A small network was shown many inputs. Here are its activations along a few directions, one row for each input.
In each table, some parts of the input vary, and every possible input appears once, in random order.
Descriptions start from the smaller parts, as in this example, which fits no table here: one of 2 separate values, together with either a single point or one of 9 places along a line or (one of 4 places along a line, together with one of 8 places around a ring).
Shared parts are said once, and a part with two or three values counts as separate values.

Other details of the inputs shift rows strongly along two fixed directions, in all tables alike. That doesn't count.

A family of inputs:
r1: [-23.4 -39.2 -37.0  13.1   2.3  -2.5   0.1  12.6   3.3   8.2 -10.7]
r2: [ 33.0  58.0  58.1 -47.0 -37.9  56.8 -17.3 -32.9 -16.5  -9.4  21.2]
r3: [ 19.1  51.2  17.2 -22.3   7.9 -27.2  -4.6 -26.2  -1.9 -10.1   6.8]
r4: [-27.2   0.1 -31.2 -10.1   7.2 -19.3   3.0   5.5  11.1  -3.0   1.0]
r5: [-34.8 -38.7 -46.3  14.7  10.4 -15.8   1.4  17.6  13.4   9.5 -12.0]
r6: [ 17.3  48.2  15.1 -21.1   6.5 -28.3  -6.2 -25.4  -0.1 -11.6  10.2]
r7: [-45.0   4.3 -44.5  -8.8  18.8 -46.7  20.3  10.2  10.2  -6.3   7.6]
r8: [ 22.5 -53.8  14.8  34.5  -8.8  32.7   4.1  15.0  -2.1  -2.3  -9.6]
r9: [ 27.7 -46.2  28.1  30.0 -13.6  43.9  -2.8  11.4  -0.4  -1.4  -9.1]
r10: [ 10.7 -68.3   4.8  44.5  -0.9  21.5   9.6  32.7   5.5   5.8 -21.1]
r11: [ 41.4  59.5  60.0 -37.3 -34.9  59.9 -23.6 -36.9 -31.2   3.3  18.8]
r12: [-25.7  -0.6 -33.4 -10.8   5.8 -20.3   5.4   2.3   4.8  -5.5   1.4]
r13: [-37.1 -39.9 -50.9  23.5  18.8 -25.8   5.0  22.3   4.5  15.2 -11.4]
r14: [-36.9  35.6 -39.0 -17.0  26.0 -55.6  -4.9  -6.2  10.3   7.9   4.3]
r15: [-11.6  39.2 -14.5 -11.4  30.4 -64.9   4.5  -9.8  15.2  -6.4   0.8]
r16: [ 31.4 -68.1  26.5  40.0 -15.9  52.0  -0.6  20.1  -0.2   4.7 -16.4]
r17: [ -0.8  48.0  11.9 -26.3  -2.3   3.3  -9.0 -17.0  -7.6   8.1  13.4]
r18: [-15.4  35.2 -22.8  -7.3  30.7 -73.2  10.8  -3.2  10.4  -8.4   1.5]
r19: [ 15.3  44.6  16.7 -15.6   2.9 -20.4  -3.0 -19.2  -3.9 -11.6   6.7]
r20: [  5.4  42.4  22.4 -28.4 -14.1  16.6  -0.7 -18.0 -15.2  -2.2  17.6]
r21: [ 55.9 -27.4  63.0  19.0 -35.3  80.1 -11.9   0.1 -13.8  -1.0  -8.4]
r22: [-21.8 -84.1 -18.9  44.1  -4.0  33.3  20.2  44.8   4.3  16.5 -12.6]
Description of these inputs: one of 2 separate values, together with either one of 5 places around a ring or one of 6 places around a ring.
Changing only the choice among 2 separate values turns r13 into r14. The same change can be made to r11. Which row results? -> r17
Change only the place on the ring of 5 in r8. List by row number the other rows that result. -> r3, r6, r18, r19

A family of inputs:
r23: [  7.8  15.3  -3.8  -4.3   4.2 -14.8 -10.3 -13.5  -6.6  -1.4  -2.0]
r24: [ 16.7 -50.8  18.4  25.8 -21.3  63.7 -12.9  12.9  -8.3  20.8 -13.4]
r25: [  2.7  18.9   7.2 -10.7   3.3 -15.4   6.6  -7.3   9.0 -15.8   7.2]
r26: [ -2.3  15.8 -10.0 -11.1   0.2  -7.0  -9.1 -14.1  -9.7   4.3   2.0]
r27: [  4.0  17.7   2.3  -0.8   6.8 -12.0 -13.1  -8.1   3.3   6.5  -4.1]
r28: [-39.6 -83.0 -62.2  48.8  34.1 -50.1  27.2  46.1  30.7  -0.8 -25.3]
r29: [ -4.9  13.3  -9.5 -16.6  -2.4  -4.7 -13.3 -13.6   4.4  -1.5   1.8]
r30: [  3.4  14.7  -4.6  -9.4   3.5 -14.6 -13.3 -12.5   6.8  -7.8  -3.1]
r31: [-11.2  23.5   6.9  -9.7   2.5  -7.5   7.3   2.6  -0.6   2.4   9.9]
r32: [ 16.6 -40.5  23.8  11.2 -28.9  60.3   5.1  13.8  -4.7  -5.6  -3.5]
r33: [  2.3  21.1  14.6  -0.3   9.3 -13.6   6.5  -0.6   3.0  -1.2   7.7]
r34: [ -5.4  18.9   0.1 -10.9  -1.6  -7.2  10.6  -3.4  -9.6  -4.6   9.5]
r35: [  8.4  14.3  10.0   1.6   9.4 -15.3  -1.3  -1.6   5.4   2.3  -2.3]
r36: [ 40.1 -27.3  43.5  17.1 -25.4  59.0   2.5   2.2 -18.4  -2.1   0.9]
r37: [-14.9  21.8  -2.0 -14.4   0.7   1.0  -2.1  -2.3  -0.9   8.9   8.1]
r38: [ -2.7 -35.5 -17.9  26.1  13.4 -20.5  11.9  16.3   3.7   0.3 -11.3]
r39: [-12.2  18.7  -8.7 -23.2  -5.5   0.3  -2.8  -7.3   3.5  -5.3   8.4]
r40: [ -8.8  23.0  -8.0 -19.1  -2.4  -1.5   0.4  -9.8 -10.9   0.8   9.5]
What do these inputs look like to the network? -> one of 3 separate values, together with one of 6 places around a ring
Changing only the place on the ring of 6 turns r23 into r40. The same change can be made to r27. Which row results? -> r37
Change only the choice among 3 separate values in r33. List by row number the other rows that result. -> r25, r36
Change only the choice among 3 separate values in r31. List by row number the other rows that result. -> r32, r34

A family of inputs:
r41: [ 18.5  67.8  23.3 -13.5  19.5 -44.1  -9.0 -26.4  -5.6   1.4  11.7]
r42: [-12.6 -59.3 -11.9  16.7 -23.0  58.9   0.9  26.1  -7.1  16.3 -10.6]
r43: [-36.4   0.7 -32.9  23.7  48.4 -84.1  34.3  28.3  23.0  -2.5  -2.6]
r44: [-12.3 -61.4 -14.5  20.1 -21.5  55.4   2.4  20.9 -11.7  15.4  -5.1]
r45: [-65.6  -1.7 -72.5  -7.1  22.5 -54.1  14.8  21.1  11.0   8.4  -1.6]
r46: [ 44.5 -40.1  29.2  20.7 -15.8  40.1 -14.1   1.1   0.9  -9.5 -18.9]
r47: [-73.9  -8.7 -72.0  -0.9  26.1 -50.1   9.8  21.6  19.7  10.6  -0.1]
r48: [ 19.1 -65.8  22.4  42.2  -7.2  26.9  24.9  35.1   9.3  -8.2 -13.8]
r49: [ 25.0 -68.7   5.1  51.3   2.9  18.0  -6.9  21.2   5.5  12.5 -32.8]
r50: [ 17.2 -26.0  23.4  -7.5 -40.1  81.3  -7.0   4.1 -22.5  10.9  -4.0]
r51: [ 19.7  50.9   3.1 -22.8  14.8 -46.1 -14.0 -33.1   6.8 -21.1   4.5]
r52: [ 37.7 -27.1  47.8  31.2 -10.4  43.1  12.5  11.7 -11.2  -0.1  -0.2]
r53: [  0.0  67.6  20.0 -55.4 -21.6  29.1 -24.8 -34.0  -6.0   5.0  21.9]
r54: [-18.9  51.2  -1.6 -39.1  -9.8   6.6 -15.7 -25.7  -8.8   0.7  21.2]
r55: [-25.2 -52.0 -56.9  50.1  44.8 -71.0   9.8  24.4  22.1   9.5 -26.1]
r56: [ 41.1 -36.0  31.4  19.3 -17.0  33.8  -0.1   0.2  -0.9 -17.8  -6.4]
r57: [-18.4  53.8  -5.8 -43.8  -4.6   0.4 -14.7 -28.6  -1.3   4.4  23.5]
r58: [  4.0 -40.0   4.4   6.3 -33.9  68.4  -4.4   9.3 -22.1  10.3  -1.6]
r59: [ 22.5  72.6  25.6 -39.4   4.7 -41.9  -5.8 -35.1   9.5 -30.6  10.3]
r60: [ 36.9  68.2  52.8 -30.1  -6.7  -5.9   3.3 -31.2  -5.4 -24.7  22.3]
r61: [-32.5  -7.5 -41.5  30.1  51.2 -90.6  16.0  24.9  21.3  11.2 -13.5]
r62: [  9.5  61.5  21.1 -52.3 -23.3  26.0 -12.2 -35.6 -26.6  -2.0  21.7]
What do these inputs look like to the network? -> one of 2 separate values, together with either one of 5 places along a line or one of 6 places around a ring
Changing only the choice among 2 separate values turns r47 into r54. The same change can be made to r50. Which row results? -> r62
Change only the choice among 2 separate values in r61. List by row number the other rows that result. -> r41
